A small network was trained on invented records. Each row is its activation on one of them, seen along a few directions.
Each row is followed by the record's values for the fields W, P, Z, E, D, G.
Not every record has every field; a missing one is left out.
Other fields move the rows too, some of them a lot.
In the rows, zero is written as 500.
Random noise pushes rows far along 3 fixed directions. That doesn't count. These rows show it; they differ only by the noise:
[512 510 488 505 552 484 492 468 483 537 465 505 573 588 632 262]
[533 576 521 378 473 538 530 543 560 583 513 492 589 539 457 467]
[460 474 483 461 438 529 396 642 465 509 656 567 403 432 583 552]
[489 508 482 471 515 543 497 494 500 571 505 514 589 583 573 354]
[626 626 576 386 500 354 489 596 546 460 489 475 438 425 527 414]

[387 137 289 703 472 617 378 471 320 474 733 611 388 541 752 614]  <W:w1 Z:z2 E:e2>
[398 185 400 733 516 629 356 493 305 553 576 515 394 562 640 562]  <W:w4 P:p2 Z:z2 E:e1 D:d2 G:g1>
[560 585 526 336 406 462 491 699 538 534 645 544 435 401 418 686]  <W:w1 Z:z2 E:e1>
[624 406 516 526 474 329 399 621 440 355 572 530 247 358 678 560]  <W:w1 Z:z2 E:e1>
[568 497 468 515 667 356 597 499 534 415 365 467 549 495 496 269]  <W:w4 P:p1 Z:z2 E:e2 D:d2 G:g1>
[602 272 463 679 526 433 434 494 416 468 476 684 515 429 674 733]  <W:w4 P:p1 Z:z1 E:e2 D:d1 G:g1>
[516 598 504 540 570 481 574 326 548 515 199 357 614 656 425 136]  <W:w4 P:p1 Z:z2 E:e1 D:d1 G:g2>
[362 480 410 561 550 520 604 404 371 561 439 615 715 794 667 177]  <W:w2 P:p2 Z:z2 E:e1 D:d1 G:g2>
[657 528 611 535 371 411 425 567 484 429 469 463 346 336 471 522]  <W:w2 P:p1 Z:z2 E:e1 D:d1 G:g2>
[593 945 714 200 529 206 559 756 568 412 569 380 266 201 161 489]  <W:w4 P:p2 Z:z2 E:e2 D:d2 G:g1>
[462 371 467 591 525 574 556 319 610 613 462 485 690 686 461 521]  <W:w3 E:e2>
[459 536 453 531 367 536 414 658 474 445 590 542 406 446 510 596]  <W:w2 P:p2 Z:z2 E:e1 D:d1 G:g2>
[374 597 442 472 455 659 565 483 473 612 417 464 697 653 377 283]  <W:w4 P:p2 Z:z2 E:e1 D:d1 G:g2>
[525 827 572 400 496 407 487 516 568 484 366 395 516 465 460 203]  <W:w2 P:p1 Z:z2 E:e1 D:d1 G:g2>
[593 501 575 447 502 368 544 494 653 493 449 496 588 515 383 504]  <W:w3 E:e2>
[501 784 535 605 557 478 408 368 526 521 365 284 310 382 455 270]  <W:w4 P:p1 Z:z2 E:e2 D:d1 G:g2>
[718 603 552 481 568 318 490 478 518 440 408 386 387 452 598 337]  <W:w1 Z:z2 E:e1>
[469 448 409 448 496 656 514 552 496 606 496 492 780 662 367 569]  <W:w4 P:p2 Z:z2 E:e1 D:d2 G:g1>
[529 551 555 368 482 470 442 579 517 487 563 536 456 453 537 504]  <W:w1 Z:z1 E:e1>
[521 479 544 490 477 729 651 340 613 578 401 380 755 647 247 676]  <W:w4 P:p2 Z:z1 E:e2 D:d2 G:g2>
[527 360 489 493 519 437 468 590 430 428 596 704 538 579 695 577]  <W:w1 Z:z1 E:e1>
[643 466 485 547 533 554 673 220 609 646 356 384 750 695 461 588]  <W:w1 Z:z2 E:e2>
[589 513 515 546 553 317 407 578 428 384 562 398 203 327 509 611]  <W:w4 P:p2 Z:z2 E:e2 D:d2 G:g1>
[573 598 559 532 526 400 381 597 466 472 459 341 271 363 510 531]  <W:w4 P:p2 Z:z2 E:e1 D:d2 G:g1>
[301 553 530 409 518 629 515 665 510 545 597 542 466 429 462 365]  <W:w4 P:p1 Z:z2 E:e1 D:d2 G:g2>
[694 423 531 409 492 466 618 412 593 484 449 522 662 560 411 652]  <W:w1 Z:z1 E:e2>
[481 572 499 653 691 453 532 309 428 580 377 432 615 640 565 265]  <W:w4 P:p2 Z:z2 E:e2 D:d2 G:g1>
[259 343 298 702 371 808 430 404 391 651 620 517 600 604 499 669]  <W:w4 P:p2 Z:z2 E:e2 D:d1 G:g2>
[457 512 489 510 524 437 420 787 421 364 664 632 260 430 532 704]  <W:w4 P:p2 Z:z2 E:e1 D:d2 G:g1>
[532 607 482 346 404 540 539 586 602 560 646 476 525 426 328 752]  <W:w1 Z:z2 E:e2>
[449 455 462 683 301 675 379 400 512 565 598 357 224 353 431 917]  <W:w2 P:p2 Z:z2 E:e2 D:d1 G:g2>
[478 631 485 543 576 632 606 384 567 566 286 307 756 710 453 165]  <W:w4 P:p2 Z:z2 E:e1 D:d2 G:g2>
[515 622 503 698 454 687 461  56 575 716 280  75 412 516 424 476]  <W:w2 P:p2 Z:z2 E:e2 D:d1 G:g2>
[506 565 479 597 420 483 410 298 495 480 449 252 242 392 460 552]  <W:w2 P:p2 Z:z2 E:e2 D:d1 G:g2>
[571 552 527 489 484 492 553 447 541 464 430 604 676 571 454 509]  <W:w2 P:p1 Z:z1 E:e2 D:d1 G:g2>
[309 400 354 491 509 651 472 583 391 558 554 738 632 721 470 589]  <W:w4 P:p2 Z:z1 E:e1 D:d1 G:g1>
[614 791 613 431 496 422 475 465 592 406 398 405 363 369 348 389]  <W:w2 P:p2 Z:z1 E:e2 D:d1 G:g2>
[476 538 601 492 404 543 419 463 436 508 547 514 417 338 455 611]  <W:w4 P:p1 Z:z1 E:e2 D:d1 G:g2>
[448 656 517 545 511 603 508 207 530 572 392 332 464 564 452 416]  <W:w2 P:p2 Z:z1 E:e2 D:d1 G:g2>
[376 544 425 539 533 604 539 450 482 539 501 498 429 451 442 357]  <W:w4 P:p1 Z:z2 E:e2 D:d1 G:g2>
[571 666 562 406 546 295 469 570 439 301 409 568 463 502 598 153]  <W:w2 P:p2 Z:z1 E:e1 D:d1 G:g2>
[488 564 567 518 548 556 481 434 466 523 406 549 522 597 484 236]  <W:w2 P:p2 Z:z1 E:e1 D:d1 G:g2>
[435 564 510 463 510 407 537 704 473 320 661 579 385 426 477 538]  <W:w4 P:p2 Z:z2 E:e2 D:d2 G:g2>
[829 607 652 480 466 228 576 524 635 425 440 422 395 311 466 703]  <W:w1 Z:z2 E:e2>
[417 445 470 556 526 568 501 574 439 420 519 473 464 573 497 388]  <W:w4 P:p2 Z:z2 E:e1 D:d2 G:g2>
[417 697 481 491 504 495 466 450 490 480 475 395 407 435 374 334]  <W:w4 P:p2 Z:z2 E:e2 D:d1 G:g2>
[384 447 420 512 392 713 616 362 540 702 492 410 685 563 380 759]  <W:w4 P:p2 Z:z2 E:e2 D:d1 G:g2>
[553 437 523 411 568 284 430 638 408 323 548 645 419 471 692 260]  <W:w1 Z:z1 E:e1>

Here are new rows. What are their fields?
[503 552 491 564 561 416 380 506 382 461 549 408 422 400 552 371]  <W:w4 P:p2 Z:z2 E:e2 D:d2 G:g1>
[542 337 385 535 583 605 557 283 558 559 326 410 812 636 528 562]  <W:w4 P:p1 Z:z1 E:e2 D:d2 G:g1>
[727 453 533 503 539 413 604 348 550 518 318 365 614 606 524 388]  <W:w1 Z:z2 E:e1>
[447 533 538 379 459 612 448 697 498 424 589 546 397 470 366 609]  <W:w4 P:p2 Z:z1 E:e1 D:d2 G:g2>
[676 672 678 343 519 395 621 536 609 357 427 433 483 440 278 574]  <W:w4 P:p2 Z:z1 E:e2 D:d2 G:g2>
[689 683 648 391 545 189 480 662 650 382 457 522 393 408 442 432]  <W:w3 E:e1>
[588 622 457 696 562 330 426 356 437 384 385 395 398 475 695 214]  <W:w2 P:p2 Z:z2 E:e2 D:d1 G:g2>
[665 579 565 559 284 544 391 436 571 518 503 276 274 259 315 904]  <W:w2 P:p2 Z:z2 E:e2 D:d1 G:g2>
[555 538 575 512 407 513 452 738 511 414 618 516 408 389 452 767]  <W:w4 P:p2 Z:z2 E:e1 D:d2 G:g2>
[590 466 426 427 379 492 573 575 541 444 534 465 432 349 367 784]  <W:w4 P:p1 Z:z2 E:e2 D:d1 G:g2>
[581 499 530 541 594 421 522 278 542 520 349 420 622 572 607 278]  <W:w1 Z:z1 E:e2>
[302 296 302 845 576 810 527 128 331 658 404 454 617 802 611 208]  <W:w4 P:p2 Z:z2 E:e2 D:d1 G:g2>
[668 498 605 666 442 427 465 500 490 430 530 351 294 315 551 838]  <W:w4 P:p2 Z:z2 E:e2 D:d2 G:g2>
[621 595 639 218 383 430 597 720 737 529 541 551 570 471 170 808]  <W:w3 E:e1>
[571 637 519 422 467 443 632 644 574 505 524 568 529 380 388 648]  <W:w4 P:p1 Z:z2 E:e2 D:d1 G:g2>
[450 424 424 626 502 561 591 466 514 589 478 565 480 483 461 565]  <W:w4 P:p1 Z:z2 E:e2 D:d1 G:g2>
[483 246 455 446 362 610 494 643 461 544 682 638 487 503 493 833]  <W:w1 Z:z2 E:e1>
[690 746 764  60 377 321 654 699 619 420 495 388 469 368 155 862]  <W:w4 P:p2 Z:z1 E:e1 D:d2 G:g2>
[539 651 588 550 492 487 400 483 542 440 407 210 251 355 512 475]  <W:w4 P:p2 Z:z2 E:e1 D:d2 G:g2>
[452 387 436 461 416 490 557 597 404 445 545 584 567 587 484 591]  <W:w4 P:p2 Z:z2 E:e1 D:d1 G:g2>
[646 595 612 394 408 357 496 579 520 468 497 530 475 356 348 890]  <W:w4 P:p2 Z:z1 E:e2 D:d1 G:g1>
[522 361 516 703 585 238 386 494 495 324 489 561 364 456 742 287]  <W:w3 E:e2>
[489 408 497 536 444 436 429 554 573 476 621 533 399 440 466 713]  <W:w3 E:e2>
[555 917 616 223 566 434 614 456 667 580 360 243 646 475 115 352]  <W:w4 P:p2 Z:z2 E:e2 D:d2 G:g1>
